[ -8  41  80 -49  17 -26  16] >> -49

[-26   4 -19  78] >> 78

[[-85 -48 -12  20]
 [  4  21  76  24]] >> 20

[-73   7 -63  71] >> 71

[ 29  91 -56  17  41  45] >> 17

[ 50  77 -34 -53  15  29 -13] >> -53

[ 78  34  31 -94  59 -83] >> -94

[ 32  12  92 -95] >> -95

[[  5 -45  17  61 -25 -48]
 [ 93  89  84 -79  -3 -63]] >> 61

[62 38 58 -3 92 11 39] >> -3
---
[ 11 -43  91 -19  -4  46]: -19
[37 66 46 75]: 66
[-30 -21  72  -7]: -21
[-47  45 -81 -51   7 -85]: -51
[ -1 -65 -49 -74  48]: -49
[-34  -6  17 -83]: -6
---
[[184 188 144 184 128]
 [123 204 173 108 184]
 [201 144 233  39 160]] result: 184

[[ 136  209  178  145  152  181  125]
 [ 150  147  151  162  172  182  200]
 [ 574  -60  207 -787  621 -226  810]] result: 136

[[55 53 75 49]
 [51 50 14 49]
 [86 44 25 40]] result: 55

[[-14  28 -40 -31 -14]
 [-15  25 -39 -30 -16]
 [ 23 -41 -15 -22  -1]] result: -14

[[5708 8680 2238 7705 6379]
 [5433 6523 2978 8754 9165]
 [3146 5939 6210 3784 5299]] result: 5708

[[302 191 303 542 109 217]
 [260 215 300  70 509 207]
 [885 655 640 319 693 695]] result: 302

[[420 256 384 700 530]
 [713 630 282 557 659]
 [629 912 382 237 415]] result: 420

[[ 236 -533  840 -302]
 [ 761 -761  992 -287]
 [ -51  646   22 -332]] result: 236
---
[[0.96, 0.38, 0.13, 0.60, 1.41, -0.07, -0.18], [2.21, 1.08, 0.50, -1.48, 0.89, -1.23, 0.66]] Answer: -1.23
[[-0.001, -0.155, 0.215, 0.050, 0.030, -0.094], [0.189, -0.049, 0.069, 0.107, -0.069, -0.014], [0.039, -0.116, 0.093, 0.103, 0.082, -0.051]] Answer: -0.069
[[-73.647, 40.776, 19.005, -58.783], [163.155, -33.655, 164.028, 120.949], [-222.969, 144.891, 214.236, 141.540]] Answer: 164.028
[[0.01, -0.10, 0.17, -0.20], [0.02, -0.11, 0.16, -0.20], [0.06, -0.14, 0.13, -0.20]] Answer: 0.16
[[-1.2, -9.6, 3.4, -14.7, -9.4, -11.4], [13.8, -9.6, -12.2, 17.8, -1.2, -6.5], [-1.7, -12.2, -4.0, -20.8, 13.9, 1.6]] Answer: -1.2
[[0.120, -0.010, -0.002, -0.064, 0.057, -0.096], [-0.142, 0.192, 0.079, -0.073, 0.112, 0.012]] Answer: 0.112
---
[-60 -89 -96 -41] ans = -41
[ 54 -46 -11  83 -86 -62 -41] ans = -41
[-12  36  78  29  33] ans = 33
[ 81  17 -41  33 -39   5  89] ans = 89
[-37 -56  68 -91] ans = -91
[-11 -45  16 -98] ans = -98
---
[[-54  40  77  48  60  52  -5]
 [-23   9 -57  11 -60  23 -52]
 [  6   6 -67 -33  85  79 -68]] -> -54

[[ 73 -17   4  63 -19  62 -51]
 [-41 -23 -48  33 -41   5 -60]
 [ -6  29  -8  15  37  27  42]] -> 73

[[ 69  -9 -25 -21 -63  76]
 [ 80 -19 -30 -26 -77  83]
 [ 52  -9 -19 -16 -49  56]] -> 69

[[-69 -68 -89 -79  40 -30]
 [ 38  82 -18 -23  24 -22]
 [-39  69 -86 -80  37 -72]] -> -69

[[ 18  56  42  42]
 [-83 -43 -58 -58]
 [ 23  64  46  46]] -> 18

[[ 20 -15 -17  55  11   4  -9]
 [ 18  26 -32  16  20  30   4]
 [ 76  -1   7  -4 -15  13 -29]] -> 20

[[ -1  -1  -1  27  -8]
 [ -1  38  54 -64  13]
 [ -1  65  93 -41  39]] -> -1

[[-73   3  -2  43 -44   5  32]
 [-24   9  -4  48 -72 -57   2]
 [ -8   4  -4  93 -88 -54   1]] -> -73

[[ 91  48  -8  -7 -19  10]
 [-12  19 -42 -32  19 -33]
 [ 84  42   4  -4 -19  17]] -> 91
---
[[-78 -58 -90 -27]
 [ 42 -33 -92 -23]] | -23

[[ 12 -74  -1   5]
 [ 10  10 -13 -49]] | -49

[[ 31  -7   3 -20 -92]
 [-43 -29  54 -10  -8]] | -8

[[-35  78 -32 -19  39  61]
 [ 10  14 -27  13   9   1]] | 1

[[ 33 -33 -25 -63 -24 -66]
 [-11   8 -47  96  -6  -1]] | -1

[[-60  32  22   2]
 [ 54  -7 -81 -61]] | -61
---
[ -5 -63 -51 -11 -31  75 -37] => -37
[ -4  -6 -49 -10  90] => 90
[-60 -77  17  87 -24  50 -44] => -44
[-38  60  75 -56] => -56
[ 28  46 -70  37  11  44  47] => 47
[-9  1 -6 81 43 14] => 14
[ 73  20  64 -54   7 -36] => -36
[-13 -51 -15  -6  63 -91 -78] => -78
[ 0 54 88 92 64] => 64
---
[[-15 -22 -25 -14  37]
 [ 29 -30   1 -32  11]
 [ 32 -80 -74  14 -52]] -15

[[ 82  13  41  28  31 -72]
 [-53 -13 -31 -16  84  -6]
 [ 93  24 -11  56  47 -37]] 82

[[ 63 -38 -28  34  36 -56]
 [ 59 -29 -44  68  86 -46]
 [ 54 -30 -38  44  83 -47]] 63

[[-29 -19 -20   1]
 [ 10   5  -8   0]
 [-52  -4  14 -94]] -29

[[ -4  81 -10  18 -79  46  63]
 [ -3  29  12 -55  82 -32 -67]
 [ -3  49  -6 -50   2  74 -44]] -4

[[-76 -41 -83 -25 -87]
 [  0 -20  13 -15 -12]
 [ 10 -43   6 -23 -17]] -76

[[-37 -33 -14  34 -64  31]
 [ 71   1   0 -30 -11   0]
 [ 17  38   5  22  19   1]] -37

[[-27 -26  -8  11]
 [-45   3  37  87]
 [-42  42  59 -81]] -27

[[ -9 -45 -10  42  29]
 [ 43   1 -40 -50 -21]
 [-76 -84 -22  60  90]] -9
---
[[0, -22, 63, -17, -12], [38, 58, 96, 56, -49], [-82, 0, -6, 34, 48]] => -12
[[-5, -2, -73, 6, -28, -19], [15, -3, -40, 3, 15, -18], [-7, -11, 17, 4, 21, -5]] => -19
[[7, -29, 0, -81, -43, 15, 15], [-40, 47, -64, 10, 74, -43, 40], [-31, -3, -7, -56, 75, 31, -73]] => 15
[[-69, -53, 16, -85, 46], [-51, -22, 5, 11, -48], [-15, -13, 6, -18, -29]] => 46
[[-47, -18, -72, 22, -49, -32, 3], [13, 36, -25, 36, -45, 17, 39], [-8, -6, -14, -4, -8, -20, -9]] => 3
[[-16, 13, 7, -30, -75, -52], [-83, 7, -8, -24, 24, -3], [20, -8, -3, 17, 28, 23]] => -52
[[-20, -2, -14, -9, -28, -11, -22], [-12, 20, -10, 25, 20, -11, 9], [-27, 14, -11, 31, -72, 0, -64]] => -22
[[32, 18, 10, 54, 26], [8, 35, 15, 52, 30], [4, 14, 11, 80, 31]] => 26
---
[-49  21 -30  70  16 -10  12] value -49
[ 78  98 -37  50  -9  19] value 78
[-63  -7  14  79   0  10 -46] value -63
[  4  -5  23 -92] value 4
[  1  75 -13  21  97  70  18] value 1
[-38 -40  40 -26  75 -64 -51] value -38
[ 51 -68 -32  32  96   2 -17] value 51
[ -2 -32 -72 -25 -71   1  -8] value -2
[-75  79  27 -30  18] value -75
[ 22   5 -28 -87  13 -56] value 22
